Here are a small network's activations along a few directions, averaged over the inputs that share one value of a field.
Related values have similar rows: they may be neighbours, one step apart, or belong to one group.
(in the rows, 500 means zero)
Strong random noise was added to every row along 14 fixed directions; ignore it. To show where, here is one row again and again, with new noise each time:
[625 478 605 433 615 460 526 433 679 558 499 369 450 655 577 602 366 558
 536 624 569 431 273 341 503 526 259 478]
[465 291 672 611 477 585 623 518 731 437 593 415 641 467 551 676 635 424
 572 506 552 699 537 571 498 658 487 530]
[553 298 751 376 569 532 556 692 491 468 491 472 811 472 463 599 604 624
 546 381 634 547 451 469 385 587 469 463]
[295 462 584 426 537 551 638 776 288 503 180 429 687 492 593 267 422 631
 177 341 477 419 507 417 557 301 568 378]
[520 181 580 508 478 377 653 470 504 638 580 387 363 389 425 645 684 685
 496 741 560 552 268 585 419 515 570 503]
[381 608 473 460 682 627 626 475 698 609 407 443 218 577 568 461 400 665
 643 591 605 526 536 354 389 611 466 356]
[445 684 267 433 329 607 468 408 127 312 356 779 598 422 367 384 667 486
 285 473 474 295 691 312 450 347 456 578]
[419 434 533 537 582 675 729 299 693 478 431 384 381 454 588 575 549 508
 458 759 475 518 480 474 509 448 431 525]
[468 568 771 523 566 309 506 630 785 526 549 423 672 482 489 699 501 642
 443 353 528 562 512 515 485 803 398 428]
[595 713 597 590 670 235 377 567 649 468 572 386 433 432 529 535 497 696
 333 422 444 426 492 685 440 633 515 332]
[586 158 621 504 446 373 347 614 384 447 569 420 751 531 515 567 392 414
 517 412 483 668 519 578 592 474 528 558]
[533 496 551 578 513 576 630 450 524 426 396 439 652 611 649 522 415 339
 408 576 488 452 429 400 675 277 434 551]
[513 629 427 592 478 632 533 370 561 397 529 605 493 580 490 535 571 423
 623 581 703 498 669 314 413 565 389 544]
[314 491 518 492 550 537 550 722 414 511 341 541 593 450 576 326 489 572
 485 448 638 595 579 533 382 604 645 333]
[586 540 397 481 399 400 230 522 513 557 657 563 345 501 437 457 600 502
 534 288 482 519 459 550 321 763 391 448]
[400 341 613 555 459 483 687 673 625 450 531 421 512 450 478 653 685 673
 397 467 474 577 446 519 512 647 546 410]


Field P:
p5: [459 609 408 622 398 331 362 483 509 556 658 541 350 486 426 557 409 452
 520 373 339 612 633 632 627 559 659 522]
p9: [580 573 422 369 564 481 343 594 323 491 596 567 368 478 310 453 525 757
 556 282 496 447 615 488 345 539 589 419]
p7: [720 453 313 602 549 448 443 365 366 392 616 508 311 549 460 545 493 443
 673 809 544 451 483 522 564 291 630 553]
p12: [418 598 701 349 520 462 472 511 567 669 441 511 700 315 403 424 649 583
 362 440 565 425 426 573 289 700 371 543]
p3: [349 575 321 557 368 721 466 621 451 410 452 513 381 565 523 219 614 421
 362 330 534 446 639 436 426 561 434 469]
p16: [372 476 453 557 403 233 396 381 427 604 476 384 337 534 390 492 224 599
 287 522 411 526 683 400 667 450 428 590]
p8: [550 422 598 231 665 651 498 513 434 345 408 562 757 462 483 549 456 589
 606 549 571 451 490 420 419 521 370 500]
p4: [615 553 605 404 664 734 789 410 538 460 480 521 502 440 460 517 736 641
 604 767 703 334 383 457 318 354 529 515]
p11: [215 332 619 545 435 581 610 637 686 698 434 332 399 366 550 346 595 551
 455 368 536 653 539 630 400 679 549 453]
p6: [375 407 477 494 412 466 536 381 410 639 518 523 400 210 426 365 756 565
 396 671 622 478 407 712 235 612 496 538]
p15: [224 397 542 495 501 688 683 603 575 406 419 387 483 470 506 529 420 575
 358 285 191 627 795 530 761 406 604 526]
p2: [487 705 554 424 597 584 397 379 528 612 490 527 508 419 457 404 426 455
 555 316 414 480 715 598 459 448 487 587]
p1: [496 658 558 512 576 622 613 562 500 242 367 597 882 334 688 521 609 299
 341 515 311 464 413 773 570 442 665 401]
p10: [382 542 375 364 531 527 357 476 524 371 397 622 539 406 589 420 301 421
 584 712 433 602 552 630 460 723 505 430]
p13: [424 559 530 558 516 700 735 444 538 483 428 481 474 331 524 332 807 547
 398 729 698 393 451 592 262 484 533 480]
p14: [563 502 662 681 609 203 411 421 569 737 587 380 537 511 449 512 325 463
 670 646 769 575 621 560 518 428 600 598]
A value of P combines one of 4 hidden first parts with one of 4 second parts; all combinations occur once.
Q: p15 and p3 share the first part; p15 and p6 share the second. Which value has the first part of p6 and the second part of p3?
A: p14
Q: p11 and p1 share the first part; p11 and p13 share the second. Which value has the first part of p13 and the second part of p1?
A: p9
Q: p8 and p7 share the first part; p8 and p2 share the second. Which value has the first part of p2 and the second part of p7?
A: p12

Field G:
g2: [379 764 517 511 703 454 448 319 740 440 442 393 369 523 582 511 219 607
 393 598 426 474 735 468 568 597 292 477]
g14: [485 503 441 511 631 498 585 453 587 516 511 432 264 466 494 541 484 624
 557 702 433 485 507 542 558 431 603 459]
g8: [389 582 341 557 404 359 422 478 415 555 519 583 300 559 417 435 360 561
 558 677 647 528 645 382 479 604 563 502]
g9: [539 513 640 328 604 321 503 450 445 881 404 382 459 546 524 424 220 586
 473 468 375 428 278 522 605 287 504 554]
g7: [331 475 548 490 499 327 636 609 425 451 288 428 569 478 538 485 367 697
 224 611 491 426 471 432 612 415 502 421]
g11: [537 469 468 431 534 498 455 495 435 410 413 326 417 580 480 411 441 633
 142 457 392 293 424 315 514 394 240 463]
g12: [552 455 286 600 313 560 492 437 445 469 561 573 377 578 523 507 638 256
 512 515 368 504 392 464 583 437 519 563]
g16: [548 602 457 603 387 459 380 565 448 672 588 485 411 538 424 349 628 450
 432 141 505 395 524 497 498 405 473 576]
g3: [652 548 411 534 311 474 302 666 359 353 667 551 543 656 442 396 598 471
 372 271 556 404 477 426 439 587 341 502]
g5: [363 384 372 482 355 471 388 512 500 590 515 549 394 434 487 484 514 403
 480 388 318 687 451 609 496 704 563 459]
g1: [509 556 456 185 520 546 436 459 401 587 423 596 403 550 334 522 382 727
 572 551 517 336 486 199 419 528 351 534]
g13: [447 448 478 638 446 525 656 536 397 408 467 513 543 421 558 493 671 476
 370 627 586 546 396 607 472 459 647 414]
g6: [579 469 409 764 446 282 320 438 436 502 550 450 420 584 608 372 322 321
 563 667 691 561 561 580 538 416 566 528]
g10: [533 659 567 443 562 467 396 425 518 407 426 589 812 426 596 439 446 309
 471 653 627 468 407 600 435 614 329 506]
g15: [373 722 582 524 471 197 505 572 627 708 406 444 388 392 488 476 528 671
 260 441 417 365 344 589 488 639 489 411]
g4: [507 538 589 672 608 439 532 658 635 617 535 350 373 489 672 364 509 548
 480 307 537 577 447 718 419 511 651 309]
A value of G combines one of 4 hidden first parts with one of 4 second parts; all combinations occur once.
Q: g15 and g14 share the first part; g15 and g6 share the second. Which value has the first part of g6 and the second part of g14?
A: g16
Q: g4 and g9 share the first part; g4 and g7 share the second. Which value has the first part of g7 and the second part of g9?
A: g3
Q: g1 and g12 share the first part; g1 and g8 share the second. Which value has the first part of g8 and the second part of g12?
A: g11
